A small network was shown many inputs. Here are its activations along a few directions, one row for each input.
Each table varies a few parts of the input and shows all the possible inputs, shuffled.
A made-up example of a description, with smaller parts first: ring(8) and (point or ring(11) or (values(3) and line(4))).
Shared parts are said once, and a part with two or three values counts as separate values.
(in the rows, 128 means zero)

Other details of the inputs shift rows strongly along two fixed directions, in all tables alike. That doesn't count.

Table:
R1: [164 135 141 168 136  88 159 143 124 123 153 137]
R2: [117 115 131  95 152 118 106 172  98 147  91 189]
R3: [142 149 151 172 112 109 123 103 130 110 182 115]
R4: [150 145 133 156 144 120 132 150 122 113 127 152]
R5: [140 158 151 133 116 109 128 115 120 125 156 139]
R6: [123 135 143 118 115 134 105 118 118 151 130 142]
R7: [135 127 122 156 100 149 139  85 138 144 159  95]
R8: [131 125 120 109 139 134 108 163 104 134 107 162]
R9: [ 99 105 114  98 117 143 110 117 152 144  93 102]
R10: [146 149 130 153 143 119 142 145 123 105 139 140]
R11: [123 120 107 116 127 143 119 143 110 130 136 125]
R12: [151 132 113 171 109 111 152 137 131 125 173 116]
R13: [145 150 163 173 117 108 111 115 127 117 161 135]
R14: [141 121  99 195 101 139 170 109 143 120 198  70]
R15: [124 150 130 106 137  92 107 139 134 120  87 149]
R16: [135 131 107 176 118 132 161 119 131 109 182  88]
R17: [128 125 126  98 133 127 120 167 105 130 116 158]
R18: [143 144 159 121 168  97 137 178 110 129  96 181]
R19: [138 132  88 187  80 115 135  74 165 118 170  44]
R20: [127 132 138 110 164 132 109 164 101 134  90 163]
R21: [ 81  95 104  75  99 202  89  91 105 162 150  74]
R22: [149 137 125 167 127  86 153 142 125 124 160 148]
R23: [ 79  69 109  72 122 212 100 103 113 151  95  94]
R24: [175 181 167 166 160  67 155 129 165  77 117 180]
R25: [112 111  96 108 120 159 129 142 110 132 142 108]
R26: [156 135 130 160 139 106 143 132 117 114 152 124]
R27: [151 139 124 185 126 120 152 136 136 116 154 129]
R28: [148 160 123 165 106  72 150 111 158 104 148  99]
R29: [ 71  70 106  69 117 207 122 100 116 148 119  75]
R30: [146 151 125 161 119  90 143 103 167  94 139 104]
R31: [106 109 120  97 127 142 135 113 156 137 106 107]
R32: [147 146 126 162 123 109 150  94 171  96 147 103]
R33: [ 73  54  73  86  90 216 114  71 155 163 132  26]
R34: [115 142 140  88 141 147 111 123 111 137 104 158]
R35: [157 158 140 173 103 115 125  98 135 122 174 121]
R36: [122 146 159  97 128 120 110 139 109 149 116 170]
R37: [116 122 130  84 150 114 116 169  95 136 103 172]
R38: [146 173 173 102 164 100 108 154 112 127  68 227]
R39: [151 148 120 170 130 117 135 148 129 112 143 150]
R40: [120 128 138  95 156 140 113 132 144 122  75 162]
R41: [155 136 120 167 128 100 132 138 119 118 149 144]
R42: [ 78  76 108  73 123 204 111 101 114 140 110  90]
R43: [124 132 148  99 151 122 139 136 149 129  88 159]
R44: [145 142 157 184 102 107 125 105 135 124 178 119]
R45: [139 136 105 177  87 100 139  93 163 127 152  76]
R46: [145 126 109 165 120 109 140 123 120 114 172 115]
R47: [117 118 120 109 136 148 113 169 110 143 101 159]
R48: [ 75  64 102  85 104 209 131  93 124 158 127  63]
R49: [133 140 141 114 164 120 121 159 103 123 102 158]
R50: [127 145 161  90 170 109 135 147 141 111  77 180]
R51: [ 71  84 122  83 103 188  94 100 101 158 157  72]
R52: [145 139 126 165 134 118 155 131 125 116 165  99]
R53: [146 135 114 183  86 137 167  70 149 134 199  71]
R54: [ 97 112 121  84 126 131 122 129 148 142  89 114]
R55: [129 150 152  90 160  91 101 156 142 115  50 188]
R56: [143 140 149 195  90 109 144  94 141 122 207  92]
R57: [178 150 135 188 117  85 145 152 136 112 153 160]
R58: [103 128 139  61 149 112 112 147 135 126  65 152]
R59: [ 82  69  83  84 109 204 105  82 146 148 116  52]
R60: [111 109 134  95 145 153 120 124 150 138  85 143]
R61: [147 135 134 161 142 119 137 144 121 131 133 130]
R62: [160 123 125 178 125 110 149 128 126 129 158 114]
R63: [127 109 124 111 141 129 133 143 103 136 130 120]
R64: [111 125 132  88 141 129 131 123 149 121 100 125]
R65: [100 121 115  90 113 119 116 129 136 148  95 112]
R66: [122 143 143  94 133 137 129 123 113 136 116 149]
R67: [122 121 156 103 147 137 122 140 124 132  73 174]
R68: [130 144 143 103 155 113 126 192 108 131  87 202]
R69: [157 127 127 161 139 113 132 137 118 122 141 128]
R70: [118 128 121  89 148 141 109 168  98 125  95 168]
Description of these inputs: ring(5) and (ring(6) or line(8)).
Changing only the ring(5) part turns R22 into R46. The same change can be made to R1. Which row results?
Answer: R26
Changing only the ring(5) part turns R42 into R23. The same change can be made to R32. Which row results?
Answer: R59
A walk changes only the ring(5) part. It starts at R34 and steps to R66. List the rest of the walk in order.
Answer: R53, R7, R38
Which other rows does R5 become when the ring(5) part takes its other values? List them by row number.
Answer: R6, R21, R35, R36
A walk changes only the ring(6) part. It starts at R52 and steps to R16. List the rest of the walk in order.
Answer: R25, R17, R37, R63

Table:
R71: [164 153 140 171 142 109 150 122 148  98 134 145]
R72: [111 114 139 102 126 135 113 118 126 148 111 127]
R73: [117 121 137 115 122 139 104 116 123 145 112 132]
R74: [155 167 154 162 113  94 127 115 137 118 153 155]
R75: [118 112 128 114 137 165 116 141 110 140 121 143]
R76: [115 114 127 105 139 142 119 154  98 144 124 140]
R77: [107 122 111  90 125 119 112 142 126 142 101 121]
R78: [111 130 144  91 120 131 116 120 121 146 121 142]
R79: [111 132 140  97 116 141 105 118 114 146 120 145]
R80: [121 119 129 116 142 160 128 131 123 132 108 137]
R81: [117 113 128  94 149 149 138 129 133 127  98 129]
R82: [122 118 115 113 131 144 104 151  92 137 138 132]
R83: [114 108 107 111 120 135 108 142 128 136 106 122]
R84: [118 114 131 107 145 157 135 131 126 133 111 132]
R85: [115 112 109 105 140 143 114 138 131 127  99 135]
R86: [113  84  68 163  73 155 151  82 158 136 190  12]
R87: [158 147 144 172 134 108 158 133 133 114 153 145]
R88: [117 111 122 100 143 157 135 122 132 129 108 117]
R89: [107 122 113  88 126 116 116 144 128 143 100 120]
R90: [163 156 143 167 144 104 155 124 147  99 126 148]
R91: [161 155 136 164 133  86 144 147 111 112 163 144]
R92: [115 127 109 105 121 122 103 141 127 139 108 123]
R93: [152 166 157 155 116  87 139 115 138 119 151 153]
R94: [117 114 134 105 146 152 140 133 127 132 108 133]
R95: [144 159 157 153 126  94 146 102 154 101 145 124]
R96: [153 145 127 163 123  77 147 139 150 110 131 135]
R97: [113 129 110 104 120 120 108 140 126 140 103 123]
R98: [121  94  70 175  75 174 138  82 116 137 225  18]
R99: [158 152 139 159 135  85 147 149 113 112 157 145]
R100: [155 144 127 163 137  87 162 130 158  99 131 131]
R101: [163 152 145 174 142 116 150 130 142 104 138 152]
R102: [107  99  91 164  72 187 131  43 155 126 207   7]
R103: [114 121 145 100 131 129 107 124 123 148 105 144]
R104: [114 111 111 103 140 136 130 134 136 127 103 123]
R105: [115 112 128 105 138 140 125 153 101 144 125 135]
R106: [118 117 111 109 139 137 122 135 132 126  97 131]
R107: [157 153 153 173 120  94 124 114 142 120 144 146]
R108: [121 118 131 119 137 154 123 139 112 138 119 145]
R109: [116 119 117 108 127 121 112 150 125 135  94 139]
R110: [148 168 162 155 130  93 132 108 146 101 133 145]
R111: [120 117 122 121 131 146 117 146 101 141 130 133]
R112: [106 133 151  86 139 134 111 117 129 126 103 138]
R113: [118 113 122 115 134 152 109 152  98 142 129 139]
R114: [156 146 146 168 135 106 161 136 135 114 151 145]
What do these inputs look like to the network?
Answer: line(4) and (values(3) or line(8))
Changing only the line(4) part turns R112 into R102. The same change can be made to R103. Which row results?
Answer: R107
Changing only the line(4) part turns R98 into R99. The same change can be made to R80. Which row results?
Answer: R94
Which other rows does R79 become when the values(3) part takes its other values? List them by row number.
Answer: R73, R110
A walk changes only the line(8) part. It starts at R91 and steps to R76. List the rest of the walk in order.
Answer: R87, R84, R88, R104, R96, R77
Which other rows does R89 become when the line(4) part takes its other values? List them by row number.
Answer: R77, R92, R97

Table:
R115: [119 115 115 129 128 171 133 132 121 136 130 123]
R116: [151 127  96 193 105 119 159 106 137 107 188  71]
R117: [140 124  99 159 110 119 152 112 155 122 152  89]
R118: [161 145 125 213  92 102 145  99 143 113 208  83]
R119: [117 109 106 106 128 137 130 145 127 139 112 119]
R120: [132 120 124 152 129 160 137 126 129 127 139 123]
R121: [112 119 133 110 124 139 118 106 145 137 103 120]
R122: [149 180 175 130 134  73 132 125 146 108 105 179]
R123: [108 102 113  97 138 146 115 135 135 133  95 119]
R124: [159 151 141 206  93 102 157  65 173 101 186  80]
R125: [118 120 131 116 119 133 104 139 110 150 131 133]
R126: [111 122 139 106 132 137 114 107 146 128  98 125]
R127: [110  97 111 103 135 150 119 150 108 146 104 132]
R128: [124 117 105 128 125 131 131 119 144 119 127  97]
R129: [107 119 124  98 130 129 108 147 103 138 124 126]
R130: [170 140 134 216 117 114 168  94 139 108 206  84]
R131: [122 119 133 113 134 154 142 125 123 134 135 138]
R132: [118 118 128 105 132 160 139 120 120 131 140 128]
R133: [126 123 126 126 123 141  98 132 108 138 129 143]
R134: [151 130 121 193 122 146 154 110 142 108 168 100]
R135: [117 116 135 105 139 160 132 120 119 125 133 132]
R136: [171 188 175 140 156  57 115 180 110 117  94 245]
R137: [126 131 115 121 113 138 104 128 107 139 140 133]
R138: [112 134 147  98 121 129 118 110 136 138 106 137]
R139: [110 127 133  98 126 132 120 111 143 138  99 130]
R140: [108 128 127  98 122 135 119 105 143 132 109 115]
R141: [129 135 115 130 119 116 139 112 154 119 127 107]
R142: [129 139 127 130 111 116 117 132 114 134 153 125]
R143: [117 125 126 113 114 130 109 139 109 150 138 131]
R144: [119 106 113 114 137 136 125 144 128 127 109 119]
R145: [115  99 107 112 127 146 127 141 128 138 112 112]
R146: [119 116 134 109 143 153 122 128 102 138 134 120]
R147: [121 119 127 113 133 150 131 125 104 142 145 115]
R148: [136 125 132 141 129 137 143 123 114 139 156 117]
R149: [112 107 103 102 133 142 121 139 126 128 112 107]
R150: [118 106 109 116 129 139 126 129 140 136 109 112]
R151: [114 114 102 105 125 137 128 128 138 131 116 104]
R152: [127 123 124 125 120 141 101 133 110 145 128 145]
R153: [157 128 129 197 109 136 173  90 152 110 197  94]
R154: [110 119 124 101 125 126 117 153 105 149 125 135]
R155: [110 107  99 102 125 149 125 141 107 140 121 112]
R156: [163 134 113 207 114 102 163 115 143 103 179  97]
R157: [106 125 131  95 131 138 112 106 141 128 101 117]
R158: [125 130 123 118 125 137  97 132 106 135 129 142]
R159: [154 183 173 120 161  46 125 191 107 113  95 222]
R160: [116 118 123 111 132 133 123 123 148 133  99 123]
R161: [125 128 115 130 124 125 131 108 155 115 125 100]
R162: [115 110 140 108 142 162 131 123 120 127 125 139]
R163: [153 133 110 184 111 107 163 123 135 118 169 105]
R164: [116 116 118 116 141 174 121 136 115 128 119 125]
R165: [112 117 127 104 138 135 119 124 146 126  93 126]
R166: [114 110 102  99 126 139 127 144 124 134 112 111]
R167: [199 203 182 217 146  12 159 163 138  81 150 200]
R168: [124 113 141 115 143 149 125 137 105 146 126 135]
R169: [167 184 173 142 174  84 139 180 119  98  90 228]
R170: [113 126 148 106 121 135 115 105 140 139 106 130]
R171: [156 171 178 130 163  52 124 192 110 120  89 227]
R172: [115 126 122 100 134 126 125 130 144 134  95 134]
R173: [110 133 148  95 127 132 109 104 137 128 104 128]
R174: [119 131 131 114 123 126 102 137 108 136 135 131]
Changing only one part turns R172 into R141. The same change can be made to R143. Which row results?
Answer: R142
What do these inputs look like to the network?
Answer: ring(5) and (values(3) or line(9))
Which other rows does R168 become when the ring(5) part takes its other values? List them by row number.
Answer: R130, R146, R147, R148
Which other rows does R148 become when the values(3) part takes its other values? List them by row number.
Answer: R115, R131
Which other rows does R157 become when the line(9) part takes its other values? List them by row number.
Answer: R116, R128, R129, R149, R158, R161, R173, R174
Which other rows does R124 become when the line(9) part takes its other values? List them by row number.
Answer: R118, R123, R126, R133, R144, R156, R165, R167
Which other rows does R147 become when the values(3) part takes its other values? List them by row number.
Answer: R132, R169

Table:
R175: [102 105 109  59 163 198  97 178  80 149  74 168]
R176: [ 63  87 100  59 109 202  70 128  79 161 125 100]
R177: [ 94 119 169  37 161 155  97 134 103 154  60 187]
R178: [169 178 174 148 142  72 116 164 108 114 118 230]
R179: [146 155 161 110 153  74 160 168 121 122 101 178]
R180: [102 110  88 138  71 166 116  71 162 138 174  43]
R181: [143 141 144 145 131  87 130 142 154 130  93 160]
R182: [151 167 152 184 108  94 155  92 152  93 189 106]
R183: [101  98 114 134  97 188 134  49 136 145 181  30]
R184: [170 170 168 176 117  83 162 102 155  99 167 156]
R185: [ 84 122 165  34 163 156  84 140 104 147  72 161]
R186: [124  95  68 167 106 171 145  87 165 115 152  44]
R187: [ 83 103 121  45 135 141  95 154 121 173  48 158]
R188: [ 61  67  70  44 109 181 104 130 118 172  88  71]
R189: [156 140 133 143 162 124 126 175 105 111 110 183]
R190: [160 141 127 208 114  87 150 111 176 104 145 114]
R191: [ 87 109 133  17 175 135 114 165  93 142  71 163]
R192: [147 172 163 126 147  81 104 137 148 108  90 167]
R193: [150 142 142 147 158  90 130 156 152  98  76 179]
R194: [150 154 158 148 139 105 116 136 102 129 126 184]
R195: [145 155 163 116 162  69 155 170 121 103 108 170]
R196: [157 152 141 189 105  91 188 103 156 125 181 109]
R197: [161 145 125 185  99 108 141  73 167 115 155  96]
R198: [142 152 138 171  96 120 158  81 156 114 198  94]
R199: [140 160 127 115 159  59 134 155 138 100  93 164]
R200: [165 137 147 191 139 105 176 118 155  91 156 131]
R201: [158 171 168 129 146  80 111 126 140 114  80 176]
R202: [167 145 155 204 127  92 175 111 160 104 165 127]
R203: [117  81  95 161  99 178 122 115 119 148 177  71]
R204: [173 163 100 208 128 105 172 109 174  84 144 112]
R205: [106  95  74 140  95 137 143 104 148 120 158  32]
R206: [158 132 127 196 109 108 142 134 128 136 178 124]
R207: [ 75  91 107  73 122 200  73 120  85 166 130  88]
R208: [125  92  94 153 116 186 166  87 146 115 171  53]
R209: [123 102  89 145 117 198 170  88 144 122 170  54]
R210: [ 88  63  96  85 134 207  94 152  90 156 111 113]
R211: [106  72  61 135  76 185 135 110 110 162 199  20]
R212: [148 161 162 142 147 100 109 137  95 125 121 179]
R213: [149 147 142 145 131  95 129 167 108 148 131 176]
R214: [158 136 111 180 115  96 150 146 116 111 186  97]
R215: [110 132 154  43 147 123  76 155 124 141  37 210]
R216: [148 148 175 143 147  88 154 146 139 130 113 178]
R217: [ 75  64  64  58 121 197  99 133  84 166 148  59]
R218: [ 82 113 131  53 132 169  74 160  80 160  97 171]
R219: [141 175 159 128 133  75 109 143 143  99  93 173]
What do these inputs look like to the network?
Answer: values(3) and (ring(6) or line(9))
Changing only the values(3) part turns R200 into R210. The same change can be made to R177. Which row results?
Answer: R194
Changing only the values(3) part turns R207 into R185. The same change can be made to R213. Which row results?
Answer: R196
Which other rows does R209 become when the values(3) part takes its other values? List them by row number.
Answer: R175, R204
Which other rows does R180 become when the ring(6) part takes its other values? List them by row number.
Answer: R192, R197, R201, R215, R219
